Each row below holds a small network's activations on one input, seen along a few directions.
In each table, some parts of the input vary, and every possible input appears once, in random order.
A made-up example of a description, with smaller parts first: line(6) and (point or (values(2) and ring(5)) or line(11)).
Shared parts are said once, and a part with two or three values counts as separate values.
In the rows, zero is written as 128.

Other details of the inputs shift rows strongly along two fixed directions, in all tables alike. That doesn't count.

Table:
row 1: [133  96 118  78 142  79 148 102 153 103 156]
row 2: [129 124 138 112 109 115 163 116 150  99 136]
row 3: [119 134 150 179 148 201  85 171 142 191 145]
row 4: [127 177  94 147  75 134 137 147  40  84 128]
row 5: [134 112 102 107 121 105 135 116 119  95 124]
row 6: [118 148 112 162 130 166 100 156  78 175 129]
row 7: [119  99 130 150 177 165  83 144 132 219 119]
row 8: [136  86 133  91 164  85 127  92 159 147 130]
row 9: [120 165 103 129  83 125 144 127  59  80 132]
row 10: [134  59 146 110 177 132 123 125 225 167 133]
row 11: [106  86 124 134 177 174  81 140 155 188 134]
row 12: [135 119 143 101 120  94 172  99 159 111 130]
row 13: [151 117 148 105 127  82 157  90 157 107 118]
row 14: [ 98 180 146 193 151 224  54 225 133 173 121]
row 15: [ 98 189 101 153 122 150  87 189  75  89 125]
row 16: [137 156 133 154 104 139 143 140 109 133 122]
row 17: [117 136 115 122 122 125 132 119  98 135 132]
row 18: [124 153 108 151 110 149  99 137  77 108 125]
row 19: [114  77 139 121 190 145  95 119 165 213 126]
row 20: [144 108 140 105 124  99 145 103 174  90 129]
row 21: [133 118 136 116 111 118 149 109 155  91 119]
row 22: [151 122 140 114 117  89 164 102 142 109 107]
row 23: [144 172 135 137  83 108 157 116  97  84 126]
row 24: [138  86 142 101 145 108 157 124 194 135 144]
row 25: [135 188 135 162  70 136 147 119  59  89  94]
row 26: [135 121 117  95 128  82 145 100 123 111 142]
Each input here is: values(2) and (point or (values(3) and line(4))).
The inputs of row 26 and row 23 match in every part but the values(2) part. If row 6 is changed in the same way as row 26 into row 23, which row does it become?
Answer: row 16
Change only the values(2) part in row 24. List by row number the other rows that result.
Answer: row 4

Table:
row 27: [140 156 122 145  82 130 144 121  88  87 134]
row 28: [145 119 131 112 112  95 149  98 137  81 122]
row 29: [117  92 143 125 176 138 117 128 167 192 133]
row 30: [135 152 114 140  87 131 137 128  90  80 133]
row 31: [133  96 113  72 141  75 157 104 166 111 137]
row 32: [107 138 137 180 139 206  95 169 109 201 130]
row 33: [131  81 129  86 154 108 135 105 194 134 145]
row 34: [123 124 112  96 119  91 161 114 121  93 132]
row 35: [132 106 126 105 137 116 126 111 163 116 128]
row 36: [135 151 110 139  86 127 147 137  85  87 125]
row 37: [119  93 124 134 173 153 103 152 154 186 144]
row 38: [117 119 137 150 171 168  77 145 139 209 135]
row 39: [115 105 164 149 182 173  92 174 217 181 132]
row 40: [130 130 129 101 121  83 151  97 116  99 132]
row 41: [141 113 117  84 112  77 163 102 149  78 116]
row 42: [138 153 131 162 100 147 132 138  91 126 116]
row 43: [105 162 117 176 126 184  92 168  71 154 113]
row 44: [133 145 125 157 106 154 130 146  98 136 130]
row 45: [130  81 134 117 162 132 114 122 179 145 138]
row 46: [135 174 122 177  85 157 120 148  60 107 102]
row 47: [121  97 131 112 174 135 102 129 165 189 150]
row 48: [102 110 130 143 178 171  77 153 135 190 135]
row 49: [133 151 103  96  98  84 147 109  93  71 133]
row 50: [119 120 178 172 185 197  78 178 204 205 122]
row 51: [144 202 155 163  73 135 153 146 103  74 112]
row 52: [134 125 109  92 120  82 150 110 130  90 118]
row 53: [128 168 124 172 112 155 100 145  63 140 127]
row 54: [118 122 148 157 145 173 104 133 138 173 131]
row 55: [134  92 138  87 138  84 162  97 170 108 118]
row 56: [112  93 137 115 177 138 108 129 160 187 153]
row 57: [127 159 114 120  89 102 165 117  80  85 126]
row 58: [125 167 125 170 100 180 105 146  89 142 129]
row 59: [139 156 109 107  88  88 164 111  95  82 125]
row 60: [119 101 149 141 161 160 116 136 160 190 127]
row 61: [124  91 134 124 177 139 102 135 158 189 156]
row 62: [126 166 115 174 106 164 115 158  65 144 129]
row 63: [138  91 125 101 138  99 147 117 162 111 126]
row 64: [127 111 141 118 135 121 132 107 150 119 123]
row 65: [123 151 123 128 115 113 126 118  86 100 118]
row 66: [107 133 142 178 143 207  87 158 120 194 140]
row 67: [147  97 135  78 128  70 172  88 178 108 124]
row 68: [127  83 158  94 169 109 145 138 246 139 153]
row 69: [128 100 142 128 160 147 102 123 175 167 125]
row 70: [135  98 144 114 150 127 124 107 179 155 134]
row 71: [139  96 125  77 145  68 153  94 171 112 119]
row 72: [136 196 147 158  72 138 155 154 107  79 129]
row 73: [102 136 132 178 142 211  80 166 113 183 137]
row 74: [129  95 140 121 161 138 114 128 177 172 117]
row 75: [143  99 131 101 143  83 154 104 155 127 132]
row 76: [121 104 119  82 143  87 145 107 142 108 146]
row 77: [128 104 130  94 143  85 151 103 150 114 119]
row 78: [118 166 114 150  86 148 139 144  71  99 119]
row 79: [131  89 130  78 135  81 158  90 174  85 132]
row 80: [119 128 129 143 158 153  82 141 126 175 124]
row 81: [138 162 116 127  78 115 157 122  91  90 120]
row 82: [141  90 129  82 152  65 142  92 161 106 134]
row 83: [126 151 116 127  90 117 151 125  90  76 110]
row 84: [140 123 122 116 124  93 144 114 121 103 117]
row 85: [132 181 116 153  88 132 131 134  66 113 109]
row 86: [135 157 107 118  80 109 156 124  93  76 119]
row 87: [143 162 129 153  83 131 139 117  84  89 122]
row 88: [116 161 114 180 128 181  74 168  64 151 125]
row 89: [135  98 115  65 144  62 145  93 161  94 133]
row 90: [124 171 106 156  99 146 110 149  53 107 134]
row 91: [126 173 106 169  98 152 113 157  54 108 112]
The inputs of row 49 and row 89 match in every part but one. If row 68 is changed in the same way as row 49 into row 89, which row does it become?
Answer: row 39
The inputs of row 45 and row 28 match in every part but one. If row 91 is changed in the same way as row 45 into row 28, which row does it become?
Answer: row 84
Describe the family of inputs behind these rows.
Answer: ring(5) and (point or (values(3) and line(4)))
Which other rows agree with row 87 in the ring(5) part? List them by row number.
Answer: row 29, row 38, row 40, row 42, row 51, row 53, row 54, row 60, row 67, row 70, row 75, row 85
Change only the values(3) part in row 48. List by row number the other rows that result.
Answer: row 88, row 89
Change only the values(3) part in row 43. List by row number the other rows that result.
Answer: row 52, row 91

Table:
row 92: [125 114 134  87 145  94 162 135 186 121 170]
row 93: [146  64 141  95 128 113 174  85 194 119 152]
row 94: [118  80  99  82 159 100 102 111 150 102 130]
row 95: [120 128 108 169 129 178  69 124  72 146  99]
row 96: [145 153 143  94  99  62 196 106 136  92 144]
row 97: [132 149 120 158 102 140 135 115  62 158 120]
row 98: [125 151  93  85 123  60 130 119  92  55 122]
row 99: [130 211 155 178 101 153 120 167  97 117  94]
row 100: [112 146 140 183 124 205  81 184 142 126 117]
row 101: [114  46 143 105 187 161 117 142 233 186 179]
row 102: [136 177 133 105  91  75 166 136 141  24 114]
row 103: [140 152 168 182 124 176 106 144 141 163  90]
row 104: [112 122 133 145 173 154 103 156 118 229 146]
row 105: [127  20 124  80 183 119 140  84 204 185 155]
row 106: [126  91  90  67 114  81 166 100 130  76 158]
row 107: [161 145 141 107  66  70 206  77 115  72 126]
row 108: [142 183 136 193  58 179 124 142  80  68  87]
row 109: [104 141 104 141 152 160 100 174  98 177 159]
row 110: [123  95 137 149 187 157  68 117 134 221 103]
row 111: [121 193 117 155 117 124  95 142  35 125  97]
Describe the family of inputs behind these rows.
Answer: line(4) and ring(5)
The inputs of row 99 and row 100 match in every part but the ring(5) part. If row 104 is changed in the same way as row 99 into row 100, which row does it become?
Answer: row 106
Change only the line(4) part in row 105. List by row number the other rows that result.
Answer: row 93, row 95, row 108
Change only the ring(5) part in row 101. List by row number the other rows that result.
Answer: row 92, row 93, row 96, row 107
A walk changes only the line(4) part. It starts at row 103 and steps to row 107. List the rest of the walk in order.
Answer: row 97, row 110
